Each row below holds a small network's activations on one input, seen along a few directions.
In each table, some parts of the input vary, and every possible input appears once, in random order.
Descriptions start from the smaller parts, as in this example, which fits no table here: one of 2 separate values, together with either a single point or one of 11 places around a ring or (one of 4 places along a line, together with one of 8 places around a ring).
Shared parts are said once, and a part with two or three values counts as separate values.

Other details of the inputs shift rows strongly along two fixed directions, in all tables alike. That doesn't count.

Table:
x1: [  3   5   0  -1 -12   4   1   7  -4   4   6 -11   4]
x2: [  8   2   9 -10  -2  -6  -2  -5  -2  -1   1  -5   6]
x3: [  0  16  -4 -10   0  -1  -4   6   3  -7   0  -3  11]
x4: [ -1   4 -17  11  10  21   8  -7 -15   8 -51 -18   7]
x5: [-21 -27   5   6  12  -5   1   3   4   2  12   3 -12]
x6: [12  3  5 -5 -5 -7  5  7 -2 -2 -3  7 -2]
x7: [-2 14 -6 -8 -1  3 -1  8  1 -7  2  0 17]
x8: [  8   1   5  -5  -6 -10  -6  -9   5  -1  -2   0   8]
x9: [-17 -13   4   2  27   7  -5   6   5  -9  17  -1   0]
x10: [-17 -17   6  -3  21   2 -10  -6   6   0  16   1 -14]
x11: [ -1   8  -5  -5 -12   4   1  -1  -2  -1   6  -3   6]
x12: [ -2   6 -19   6   9  11   5 -11 -11   6 -53 -15   1]
x13: [-10 -14   2   4  23  15   1   6   4   1  21   8 -12]
x14: [  5   5  -3 -10  -8  -5  -5   0  11   0  -4  -1   9]
x15: [  9   4  -3   4 -11  -3   7   2  -7   3   7   5  -2]
x16: [ 4 -4 10 -5 -9 -6  1  2 -7 -2 -2  2  9]
x17: [-28 -14 -21  22  40  15   1 -12  -9  -3 -40  -5  -7]
x18: [  4   0   4   2 -13  -6   0  -5  -9   3   6  -4   2]
x19: [-20 -15  -9   1  11   0 -10  -2  18  -3  12   2 -14]
x20: [  2   9   1  -3 -10  10   1   2  -3  -1   7  -9   6]
x21: [  6   2   6  -1 -11 -10  -3  -6  -6   2   5  -8  -4]
x22: [-15 -10  -8   2  26   5   2  10   8  -9  16  14  -4]
x23: [14  6  2 -8 -1 -3  5  2 -1  0  1  4  2]
x24: [-20 -15  -1  -2  20  17  -5   8   8   2  16  -3  -6]
x25: [ 8  8 -2  2 -9  3  7 -3 -6 -2  9  7  0]
x26: [ 9 16 -4  0  0 -7 -2  1  7 -7  1 11  7]
x27: [  7   2   3   3 -12  -5  11   6  -4   4   3   8   0]
x28: [-12 -19   1   5  14  -5   5   8   8   1  11   8 -22]
x29: [12  5  2  6 -9  3  7  5 -7  4 10 -1 -2]
x30: [-10 -13  -4   4  18   0  -7  -2  15   1  14  15 -16]
x31: [ -5  12 -19  10   8  15   1 -16 -14   9 -50 -13  -4]
x32: [ 9  0 11 -6 -1  4  1 -1 -6  0  4 -8 13]
x33: [  1   2   6  -2 -12   2   5  11  -1   4   2  -7   6]
x34: [  7  -1  12  -7  -7 -10  -2   1  -4  -3  -3  -2   3]
x35: [  3   3   0  -7 -13  -9  -5   5   9  -2  -7   2   6]
x36: [ 5  5 10  2 -8  6 -1 -7 -8 -2  9 -8  4]
x37: [ 0 15 -1 -6  2  8  0 10  0 -6  2 -5 17]
x38: [10 11  3 -4 -2  2  1 -3 -3  2  5  6 -3]
x39: [  5   7   6  -2  -7  -6 -11 -14   3   2   1   2   3]
x40: [  5   6   4   1 -11  -8  -8 -15   3  -2   4  -1   0]
x41: [-12  -9  -3   5  29  10   2  13   6  -8  17   8  -4]
x42: [  4   1  12  -2 -11 -12   1  -2  -4   3   0  -4  -2]
x43: [-26 -13 -26  18  29  15  -7 -16   4   8 -43  -5 -17]
x44: [ 7 -3 15 -2 -6  0  1  5 -7 -2  0 -4  9]
x45: [  6   1   9   4 -10   0   0  -2  -9   3   8 -10   2]
x46: [10  1  3 -2 -7 -3  8  9 -4 -2  0 11  4]
x47: [11  3 -1 -5 -3  1  8  3 -3  0  3  8  8]
x48: [15  4  4 -3  0  7  9  6 -4  1  4  2  8]
x49: [  1   4   0  -2 -16 -12  -2   3  10   4  -4   0   2]
x50: [  1   1   1  -9 -11  -1   2  11  -1  -2  -4   1  11]
x51: [ 3  5  7 -4 -6  2 -4 -9 -7  2  6  1  8]
x52: [  4  10 -21  24   3   7   5 -22 -10   5 -45  -1 -11]
x53: [11  6  0  1 -9 -7  4  1 -5  3  6  1 -8]
x54: [  3   5  -5  -2 -16  -9  -7  -1   7   3   2  -4   0]
x55: [11 10  0 -1 -7 -1  4 -5 -4 -2  7  3 -6]
x56: [  1   4  -5  -3 -15  -1   1   4  -3   4   5  -5   4]
x57: [-21 -22   1   5  16   4  -4  -7   3  -4  19   2 -12]
x58: [-11 -19  -2   9  11  -9   1   4  15   2   8  13 -19]
x59: [ -1   2 -15  24   0  -2  -1 -24 -13   9 -48 -12  -9]
x60: [ 12   3   2   0  -9 -11   1   3   6  -2  -4  11   0]
x61: [ 9 16 -1 -4  3 -2  2  4  0 -8  3  7  5]
x62: [10  3  8  5 -9  1 11  9 -5  4  5  2  0]
x63: [ 6 -1  6 -8 -4 -2  1 -4 -5  0  2 -1 12]
x64: [13  5 -1 -3 -5 -7  1 -2  7  0 -1  9  3]
x65: [  1   4   3  -7 -13  -8   2   6   2   3  -2  -4   0]
x66: [ 8  9  1 -2 -4  5  3 -1 -5  2  8 10  3]
x67: [  3   3   3 -12  -9  -5  -1   9   1  -2  -5  -3   5]
x68: [  5   0   9   2 -15 -17  -3  -6   5   3  -1   1   1]
x69: [  2   3  -3 -12  -6   3   2   5   1   0   0  -2  14]
x70: [  5  -1  15   3 -11  -3   5   2  -6   4   3  -6   4]
x71: [ 3 12  5 -6  3 -5 -5 -2 -2 -8  2 -2  9]
x72: [ 0 15 -6 -6 -2 -5 -8  2 11 -6 -2  2 13]
x73: [-1  9 -2 -9 -8  7 -2  0 -1  4  3  0  9]
x74: [-17 -11  -2   2  22  -6 -12  -2  16  -9   9   6  -3]
x75: [-20 -14  -6  -3  15   4  -6   2  10  -4  15  -3 -16]
x76: [-17 -18   3   1  17   0  -7  -7   5  -4  17  -2 -18]
x77: [-18 -23   2  -3  16   8  -1  18   9  -3   9  -2  -5]
x78: [ -1   6  -7  20  11  22   2 -21 -23  10 -47 -15   0]
x79: [-24 -23  -4   1  10   0   2  12  10   2  10   2 -10]
x80: [11  8  3  4 -6  9  7  0 -6 -1 10  1  0]
x81: [13  1  8  0 -4  3  8 12 -5 -1  1  5  4]
x82: [ 11   6  -3   6 -13 -11   0  -3   3   3   4   6  -6]
x83: [-15 -25   5   1  14 -11 -10   1  14  -4   6   6 -11]
x84: [  3   6  -2  -6 -13  -5  -2   3  -1   3   4  -8  -2]
Each input here is: one of 3 separate values, together with one of 4 places along a line, together with either a single point or one of 6 places around a ring.
The inputs of x48 and x64 match in every part but the place on the line of 4. If x13 is changed in the same way as x48 into x64, which row does it become?
Answer: x30
The inputs of x72 and x7 match in every part but the place on the line of 4. If x74 is changed in the same way as x72 into x7, which row does it become?
Answer: x17
Which other rows does x83 become when the place on the ring of 6 takes its other values? List them by row number.
Answer: x8, x39, x40, x59, x68
Start at x70 and move only the place on the ring of 6, one step at a time. The first step leads to x45. Which rows follow, in order?
Answer: x36, x78, x32, x44
Start at x29 and move only the place on the line of 4, one step at a time. The first step leads to x15. Which rows follow, in order?
Answer: x53, x82
Start at x41 and move only the place on the line of 4, one step at a time. The first step leads to x22. Which rows follow, in order?
Answer: x61, x26

Table:
x85: [-6  2 -1 -9  2  4 -4  7  6 -3 11 -2  6]
x86: [ 0  0 -2 -2 -4 -4 -2  1  7  0 11  5 -5]
x87: [-5  2 -1 -7  9  1 -5  4  8 -7  7  3  7]
x88: [ 2 -5  7 -4  3  3  2  3 -1  0 11  2 -1]
x89: [ 25  22  -4   6 -22  -3   9 -10 -15   7 -39  -3   8]
x90: [ 0  3  3 -3  7  2 -3 -1  2 -5 14  5  2]
x91: [ 0 -4  6  0  2  5  5  7 -4 -1 15  1  1]
x92: [ 25  26   4   6 -31  -4   3 -20 -21   7 -30 -13  12]
x93: [-4 -5  2 -8  5  2  0  9  5 -2  4  0  4]
x94: [ 1  1 -2  0  2 -8 -3 -1  9 -4  8 10 -3]
x95: [ 1 -6  1  3 -2 -4  5  7  2  0  7  6 -5]
x96: [-4 -5  6 -7 -7 -8 -7  0  6 -1  8 -4  3]
x97: [-6 -4  1 -4  4  4  3 12  1 -3  6 -2  5]
x98: [ 0  2  3 -5  0  6 -2  1  0 -1 18 -1  1]
x99: [-29 -31 -23  33  32   3  -1 -21  -2  10 -50  -6 -35]
The inputs of x94 and x90 match in every part but one. If x99 is changed in the same way as x94 into x90, which row does it become?
Answer: x92
What is each input in this table made of?
Answer: one of 3 separate values, together with either a single point or one of 4 places along a line
Which other rows agree with x96 in the choice among 3 separate values? List them by row number.
Answer: x85, x87, x93, x97
